[-2  2  9  0  1 14  1  3  4  1  1 59  8  1  7  1  1  2  3 11 35  2  6  0
  4 53  2  0 33 18  1  2  3  0  0  1  1 40  7  0  1  9 60] : <44>
[32  0  5  5  3  6  3 14  4  4  3 34  5  7 10  1  1  3 15  3 35 12  2  1
  3 77  1  0 18 30  3  3  1  2  0  4  1 15 16  1  2  9 40] : <51>
[45  0  1 28  6  1  3 59  2  9  2  2  1 11 22  3  0  2 26  4 25 50  2  4
  1 22  0  1  5 20  8  3  0 32  1  5  0  1 12  1  2  5  7] : <120>
[58  1  5  5  4  2  8 69  8 12  3  4  2 17  4  3  2  4 11  4 23 10  1  7
 11 31  1 24 25  2  1  6  1 13  1  2  2  3  2  4  5 30  4] : <79>
[77  0  1 18  4  1  2 85  2 17  1  0  0  6 36  5  1  3 15  3 24 47  3 15
  1  6  0  4  5  6  7  3  0 16  3  2  2  0  4  1  1  6  2] : <131>
at: [ 1 22  0  1] => <120>, 25
find: [77  0  1 18  4  1  2 85  2 17  1  0  0  6 36  5  1  3 15  3 24 47  3 15
  1  6  0  4  5  6  7  3  0 16  3  2  2  0  4  1  1  6  2] => <131>
at: [1 2 9] => <51>, 40
at: [0 5] => <51>, 2

[ 11 -38  31  15  52 -50 -13 -42]  <20>
[  5 -16  13   6 -20 -21  -5 -18]  <144>
[  3 -11   9   4  15 -79 -24 -94]  <113>
[ 31  15  55   6  22 -21  -5 -18]  <114>
[ 21 -72  59  29  98 -94 -24 -79]  <58>
at: [ 11 -38  31  15] => <20>, 1
at: [31 15 52] => <20>, 3
at: [-94 -24 -79] => <58>, 6

[-6 25 22 94] -> <18>
[ 22 -55  31   5] -> <143>
[-22  31 -55 -57] -> <57>
[-56  50 -63 -21] -> <38>
[19 29 11 60] -> <164>
[ 33  80 -18 -40] -> <39>
[-46 -69 -82 -42] -> <7>
at: [ 31 -55] => <57>, 2
at: [ 31 -55 -57] => <57>, 2
at: [-69 -82] => <7>, 2

[ 48  43 -25  33  39  11  -1 -20   4  42  57  60  -7  15   6  20] = <40>
[ -4 -51  26   3 -40   2  -5  17 -49  20 -10 -63  21 -19  19  29] = <133>
[ 33  39  14  -1 -20   4  -1 -20   4  42  57  64  -5  -7 -10 -56] = <29>
[ -4 -51  33  60  11  39 -20   4  -1 -25  57  42  21 -19  19   7] = <34>
at: [ 33  39  11  -1 -20   4] => <40>, 4
at: [-25  33  39  11  -1 -20   4  42  57  60] => <40>, 3
find: [ 48  43 -25  33  39  11  -1 -20   4  42  57  60  -7  15   6  20] => <40>
at: [-63  21] => <133>, 12
at: [60 11] => <34>, 4
at: [-25  33  39  11  -1 -20] => <40>, 3

[ 97 -20 -11  10   3  48  14 -11  62] -> <67>
[ 99 -39  -7  10   3  53   9 -27  83] -> <134>
[-77  25  -4 -13   0 -41  -3  23 -99] -> <72>
[ -3 -12   8   3  37 -16   9  33 -70] -> <52>
[ 84  -3 -12   8   3  38  16   3  36] -> <166>
[ 93 -49  -5   9   3  52   6 -36  89] -> <152>
[ 39  22 -13   2   2  13  16  24 -20] -> <128>
[-93  -5   3 -16  -1 -42 -13  -3 -79] -> <68>
[ 96   3   8 -12  -3  53   7 -33  87] -> <173>
find: [ 84  -3 -12   8   3  38  16   3  36] => <166>
at: [ -3 -12   8   3  38] => <166>, 2

